A small network was trained on invented records. Each row is its activation on one of them, seen along a few directions.
Each row is followed by the record's values for the fields Zet, Fisu, Baz, Fod.
A field that a record lacks is left out.
The largest differences between rows may come from other fields.
Random noise pushes rows far along 19 fixed directions. That doesn't count. These rows show it; they differ only by the noise:
[ 209  444  -71 -120  -27  -65   37    2 -119  173   25 -192  -31  -81
  176  -31 -198 -149  389  -25  -53  -38  -65  114   14  -36  204  225
  257  154  220 -313  -38  -58]
[ -28  -41  104 -336  -25  284   71  -55  242  -46  -11 -222  160 -456
  110  129 -329  -74  148   19   32  297   18  -67   27  -39   60   33
  413 -161  -25  -62 -111  -39]
[ -63  -17   18  214  -53  -76  311 -191  -23  148 -173 -172   49  -24
   -9   43   12   91  -82  177  136 -139  -86    2 -192 -285 -157 -125
  145  113   84  539 -202 -338]
[ -18 -144 -164  226  181 -133  392  300 -166  215 -191  -54 -129  332
 -251  107  113  315 -291  288  -56  -79 -338 -157 -116   18 -109  -42
  -59   87   52  366 -325   60]
[ 177   93  182 -457  -11 -255   81   48  395  -93   -8  163 -341   20
 -183  135   91 -385   11  -77 -327   53  171  123   -1   24   21  162
 -309  276  -13 -258  -74  161]
[  82   36  -20  -81 -294  -10  -13   93 -120  123  142   13 -161   -9
   22 -183  -15 -320  158  235 -144 -169  137   27 -177  103 -175 -126
 -111  210  309   56 -144  -65]
[ -96  -62 -109 -331    2  262  107   61 -235  212  -53 -298  242  111
   65  -82 -174   84   22   27 -193 -235  112  285 -336  -83 -277 -144
  -79  240  230  -52  -13   56]
[  24   84   70  361  104  204 -186   74   49  101  124  -52 -229   54
  274    9 -427 -248 -226  263   23 -570   -5  214  -61   43   39 -200
   82 -324  129 -355  244   90]
[-260   98 -605 -130  330   -2  207  -28 -280 -237  -46 -166  -30  416
  -81 -244 -228  415   -5   75 -244 -335 -316 -101 -129  102   27  461
  -26  -26  139  -39  -48  168]
[ 277  -83  243   80   78  179 -380 -466  381 -272  134   95 -161   73
 -223  105 -252  234  146 -449 -118  -35 -178  -85  348  -79  403 -620
   50  297 -181  395 -146 -448]
[  85  163   91 -133 -337   97 -206   58  -65   -1  -71   45 -187  195
   98 -223  116 -499  -44    7  235   86 -252 -194 -177   28 -116   93
  270 -101  -28 -109   75 -206]
[ 182  270 -164 -121    7  -83 -197  -95  -23  -32  -10  136  203 -156
 -127 -178  128  115  392 -463  -11  179   -5 -210  415  121  413   32
   64  104   76   49  -51 -353]
[  36  -43  124  644  342   56   49 -269  123  152  -68  -59 -137  182
  178  339   74  166 -130   95   -6 -317 -333  143 -133 -149  110 -133
  109 -326 -314  149  139  -16]
[ 160  148  289  -79  150 -429  246  444  216  338  -17  222  -95   29
   59  -71  117  -94 -125  149   24  213  105  177  226  470  205  195
 -200  113   69 -479   66  411]
[  85   93  262 -368  174  384  -58  270 -157  193  -55 -129  166 -439
  154   39  166   12   14  178  -99  200  147 -332   49   27  -21  -45
  -29 -214 -117   58   24   63]
[ 214 -370  -91  -46 -253  202  233  136 -454  529  109 -255  -85  117
 -124  -40  203  -31  295  237 -246 -159 -239   43 -405  239 -245 -218
 -209  156  179  241 -318 -147]
[-218  -37 -352  115  175 -129  257  379  113   94 -279  113  299  189
 -168  136    9  203 -272 -146 -122 -115   -3  262  141   36   20  161
  -28   46  114 -293   18  319]
[  -2  -40  -49  376  209  359   45   -1 -280  151  124 -537  276 -178
  155  180 -319  506  129  203 -104 -339 -105  138   -2 -241  124 -278
  207   86  110   34   33  148]
[ 156 -292 -125  188 -365   -9  245  153  199  104  471   10 -264   60
 -280   64 -566  -19   67   37 -219  221  191  108 -279  247 -228   47
  164  136 -120 -239 -312  236]
[  49  -26 -249 -225   41 -423  161  -52   30 -192  177  -23 -232  166
 -211   46   27   -8  178 -137 -139  194  -43   71 -110  107  105  378
 -101  135   -7 -318  -81  309]
[  23  -30 -270 -452  361  -52 -321  -15 -449  -59  215  182 -167  412
   81 -169 -248  243   81 -262  103  357 -100 -121 -126  419  118 -289
   13 -170   43  -33 -152  116]

[  51 -123 -238 -512   75  327  -44  254 -189  126 -132  105  173  323
 -176   96   58  171   65 -358 -401  206  -68   46 -114  159 -171 -100
 -108  223 -100  -52 -183  171] -> {Zet: v1, Fisu: e2, Baz: f1, Fod: u5}
[ -58   31  270 -575  137  118  -21  -59 -432 -164   91  -46 -344    7
  342 -209   19 -171    4  260   13 -267  -50  -24   13  135  -23  145
 -429   46  -80 -126   96  246] -> {Zet: v3, Fisu: e2, Baz: f1, Fod: u3}
[-159 -148  -28 -113  420 -321  162 -261  -95  -39  -77   13 -109   53
  172   34  174  108   75   98  151 -137 -208  146   78  162  244   39
 -281 -205   78   57  -19   87] -> {Zet: v2, Fisu: e2, Baz: f1, Fod: u1}
[ 180  120   41  296  -16 -317  229  -68 -337  -18    5   -4 -238  -85
  -90   79  209  231   33   -2  169  -50 -271 -183  317  -77  370  351
  -87  103 -217  157  -47 -137] -> {Zet: v3}
[  -7 -273 -423   39 -253  -16  -48 -305 -256 -220   11 -215  -59  232
 -179   43  -32  -55  205 -308  184 -111 -523   66  -85 -105  106   81
  240  -11   56  -39  -75 -232] -> {Zet: v2, Fisu: e1, Baz: f1, Fod: u5}
[ 290  188  -36  134  131  247  -40   98 -116  321 -217 -315 -170  134
  -74  114 -156 -204 -129 -104   89 -501 -398   -4  -50 -217  154  -10
  144 -290   26 -274   99 -394] -> {Zet: v2, Fisu: e2, Baz: f1, Fod: u5}
[ -86 -316  -26 -200 -112 -192 -296 -287  -28 -231  102 -139  -19  213
 -101 -508  588 -330   -2  -10  367   20 -176 -228 -284  226 -129  -18
 -242 -352  119   15  365 -158] -> {Zet: v3, Fisu: e2, Baz: f1, Fod: u4}
[ 117 -216  -46  353 -602  110  327   47  445  479  229  276   32   89
 -145 -251 -192 -218  408   20 -404  -32  190  295 -178  539 -305  155
  -61  226   -6  -91 -272 -184] -> {Zet: v1, Fisu: e1, Baz: f1, Fod: u3}
[  -3  120 -315   25  -75 -509  238   63 -288  325 -172   74  150  -75
  -47  114  683 -330  155 -203  118   74  229  166 -264 -177 -194  344
 -203 -164   82 -142   59  -23] -> {Zet: v1, Fisu: e2, Baz: f1, Fod: u4}
[   1  -31  180 -341  138  158  -76  277   -1   38 -154   -9   97  -58
   -9 -178   32    3 -258   74  107   23  -24 -174  203  166   37 -120
 -117  -67   99  -37   92    0] -> {Zet: v1, Fisu: e2, Baz: f1, Fod: u4}
[-141 -508  197   11 -160  -20 -209 -222 -200 -370  165  157 -399   94
   49  319  119 -131 -179  102  170  100 -106   24 -169 -157 -124 -506
 -146   45 -217  380 -160  150] -> {Zet: v3, Fisu: e2, Baz: f2, Fod: u2}
[  29  -14  -84  286  153 -142 -230   58  -96   55  151    3 -235  519
   -6  106 -151   15 -296  -74  173   19  -65  116 -392  -88  -99 -206
  114 -211  -92 -248  141  169] -> {Zet: v2}
[ -48 -148  -25  -73  104  151 -219 -518  -16  -35  195   20   67  638
   67 -402  -44  364  248 -381 -164 -102 -200  243 -288  304  -14 -161
 -158  198 -182   50  176 -130] -> {Zet: v1, Fisu: e2, Baz: f1, Fod: u4}
[ -52 -155  134 -260   19   14  -24  187  128    7  103 -175   52 -313
  135  291 -368 -125   60  106   26  146  189  332   48  -22  125 -156
   65   37  228 -471  -34  354] -> {Zet: v1, Fisu: e1, Baz: f2, Fod: u2}
[-176 -102  209 -118   93  114  -63   28   65  -19 -231  -90  162  431
   92  -76  292   82 -247   37   21  -57 -253  159 -181  -77 -171 -169
  -49  214  -41    9  208  197] -> {Zet: v2, Fisu: e2, Baz: f1, Fod: u4}
[ -89  321   38  -93   25  -74  500  260  -57  100 -177   19 -205 -110
   47  -69 -232    8 -203  434  -43  -97   74 -241   -4 -102 -160  418
   21   96   13  233 -309  -39] -> {Zet: v1, Fisu: e2, Baz: f2, Fod: u2}
[ -58 -101 -151 -234  -78 -329  129  -19 -629 -187  224 -143 -367   29
  -93  -58  -19  -17 -182  221   86 -205  251  -34 -277 -222 -254   61
 -417  169  158  136  -81  131] -> {Zet: v1, Fisu: e2, Baz: f2, Fod: u4}
[ 100 -176  111 -269   30  112   76  -10 -108  106 -121  166 -251 -251
   91  405  267 -326   59  114  -77  193  -84 -113  -72   34  -86  -82
  -66 -310 -186  264 -252  -26] -> {Zet: v3}
[ -27  184    9   68 -196 -135  116  -92 -294  -59  -56   80 -206 -273
  121  183  213 -373  -46  119  175  -85  208 -142  -87 -425 -217  278
  -51 -160 -176  165  -60 -117] -> {Zet: v2, Fisu: e2, Baz: f1, Fod: u3}
[-155   82  115  120  118  114  186  307  128  305 -307    5  212   22
  207   55  190   51 -109  506  -31  216 -118 -118 -172   36 -249 -106
  248  -64  159  330 -175  103] -> {Zet: v2, Fisu: e1, Baz: f1, Fod: u4}
[ 207   50  200  107  110   96   19  -48  -48   23  -15 -195  -96   58
  -24  -13  -28  190   70   96   37 -150 -319 -148  228  -26  212  -54
  -27  165  -62  130  -45 -103] -> {Zet: v1, Fisu: e2, Baz: f1, Fod: u2}
[ 100   25 -125  -54 -111 -110 -167  346 -530   -7  393  464 -212 -250
  -23   41  291  -99  105 -126 -318   31  566  -84  141  208   -3   34
 -540   44 -188 -216   -8  423] -> {Zet: v2, Fisu: e2, Baz: f1, Fod: u5}
[ 109   34 -217  142 -209   49  141  177 -123  248   -5  -99  140   85
  -42   14  -46  -81  102  -21  -52  -15  -18  145 -109   78 -165  297
  112  -23   48 -328   54  107] -> {Zet: v3, Fisu: e1, Baz: f1, Fod: u4}
[  53  117  247  -70  -54   87 -162 -142 -136 -211  179  127 -322  206
  279 -147   -7  -41  179  163 -218 -193 -197  116   95  200  131  -37
 -144  387  -74  -37   65  268] -> {Zet: v3, Fisu: e2, Baz: f1, Fod: u6}
[-111 -425 -123  147 -330 -307  117 -330   -3 -252  297 -174  -20 -184
 -189 -125  214 -102   85  182   -7 -219  237  140 -174    2 -152  126
 -376   56  177   95  152   50] -> {Zet: v3}
[  41   18  257  164  223 -108 -151  -66 -159 -111  127  387 -193  -51
  225  130 -106  227 -231  -70  311  311   53 -150  306  146  219 -106
   19 -214 -415  110   30  150] -> {Zet: v1, Fisu: e1, Baz: f1, Fod: u6}
[-113  333 -138   15   69 -138  296  228 -220  119 -241  122  158  -21
   96    7  249   81   81  -74  -26  -27   -8    7  208  -85   52  529
  -65  100 -126 -167  -23  146] -> {Zet: v1, Fisu: e2, Baz: f1, Fod: u3}
[   9 -352 -165  284 -361  -50    3  554  261   47  170  120  248   -1
 -473  -70  -34   50 -177 -210  -78  138  231  123  208  247  -45 -246
  -12  256  140 -342  -13  296] -> {Zet: v3, Fisu: e2, Baz: f1, Fod: u4}
[ -53 -188 -122    2   20 -181  -21 -191    5 -159  253 -151    7  467
 -145  -19   69  205   -2 -305   57  346  -29  123 -461  -57 -205  189
   48   49 -359 -324  179  382] -> {Zet: v2, Fisu: e2, Baz: f1, Fod: u4}
[ 168  117 -219   51 -328  118  -25   84 -508  154  118  158 -259  -26
  -70 -128 -113 -100  193   19 -117 -236    7 -213   29   36  -30    7
 -100  108  106  275 -310 -423] -> {Zet: v1}

Here are new rows. What are their fields?
[ 163  -36 -106  368   24 -188  261 -144  -65   19   93 -349 -156 -122
  -59  312 -134  161  224  -10  134    9 -442   63   70 -152  374  211
  369  -38  -87 -146 -110   15] -> {Zet: v2, Fisu: e2, Baz: f1, Fod: u5}
[ 237  421  -37  -12  -69  216  231  172 -395  432   22   -1   47   -6
   49 -146 -463  227   95 -194 -183 -252  243  137   72  -34  -59   44
   28  387  -26  -18 -168 -231] -> {Zet: v3, Fisu: e2, Baz: f1, Fod: u4}
[  81  189  457  -73  -21 -142  -66  134   50  128 -262  338 -154  319
   56 -199  227 -129 -445  -38  308   82  -72  -88  114   31  -38 -263
  -67  224 -110  231   35 -198] -> {Zet: v2, Fisu: e2, Baz: f1, Fod: u4}
[ -46  129  320 -401  152   61 -215   33    7  -94 -160  -73  141   28
  101 -297 -127   25 -426  -49  483  222   72 -193   76  -30  -12 -266
  131  -61   40   94  203 -154] -> {Zet: v3}
[-137  -14 -218  462 -492 -131 -155  332  409 -169  -15  193  154  169
 -207   47   36 -348 -164  -19  100  272  108   51  -97 -143 -300 -255
  510  168  219  -87  -65  214] -> {Zet: v3, Fisu: e2, Baz: f1, Fod: u4}
[-136 -118 -144  407 -102 -386   73 -168 -335  226  188  189  -40  205
  477  -15  -70 -126  181   75  306 -131  -31  648 -114  316   45  -78
   71  -75  207 -312  104  297] -> {Zet: v2, Fisu: e2, Baz: f1, Fod: u4}
[  34 -195 -132  -38  309   34  248 -286 -200  390   53   82 -211  174
  -45 -164 -222  196  -40   36  -35 -236  101  -58 -369  259 -242 -118
 -365 -397  -74  477 -256 -504] -> {Zet: v1, Fisu: e1, Baz: f1, Fod: u3}
[-206 -568 -673  429 -265  595  124   98  134  -53 -136  235  172 -151
 -379  306   -5   52   96 -280 -416 -256 -368 -124  163  153   -7  159
  190 -519 -247  110 -260 -225] -> {Zet: v2, Fisu: e2, Baz: f1, Fod: u4}
[  55 -419 -119  300   77    9 -136 -239  535  127  171 -199  187  288
 -258 -161 -200  195  107 -135  -66  -66 -155  244 -192  336   89 -472
   82  -99  275    0   82 -209] -> {Zet: v3}
[  63 -387   98  161  -41  -43   56   67   95  150   72 -200   51  205
 -274   -5 -282  239 -317 -158  195 -101  -64  282  -22   50   69 -339
  -69  139   60 -141   70  -79] -> {Zet: v3}
[ 135   59  197   81   52  -63  240 -115  -74  -37   54 -410   51 -440
  -21  462  -21  190  130   70 -167 -138  188  244   70 -579   87  -68
  -55  465  -32   62  -39  210] -> {Zet: v3, Fisu: e2, Baz: f1, Fod: u6}
[  -8  -93  -42 -356  -56  470 -177   86  143 -152  -71  227 -112   33
  -64 -115 -189 -193 -141 -149 -153   30 -148 -244   73  289  -39  161
   45 -326 -246 -123   25 -112] -> {Zet: v3, Fisu: e1, Baz: f1, Fod: u6}
[  80   74   54  159  -34  127  131  397  224  317  -30  361    0 -136
  -17  -91 -171  -70 -125  133 -209  -60  211  -42  234  398  -21  -94
  -43  -60   57   30 -153  -26] -> {Zet: v3, Fisu: e2, Baz: f1, Fod: u5}
[ 100 -181  143 -126 -277   36  131  333  381  229  100 -122  285  -55
 -236  -52 -248  -38 -155 -149   -7  346  325  251  -84  190 -160  120
   66  142  -28 -556  149  228] -> {Zet: v3}
[-105  181   32 -102   -1  153  174 -355  194 -202  -60  100 -110  267
  158 -131 -230   56    1 -141 -180 -152 -147  114  -80    5  -87  486
  101  107 -391  -71  111    3] -> {Zet: v1, Fisu: e2, Baz: f1, Fod: u4}
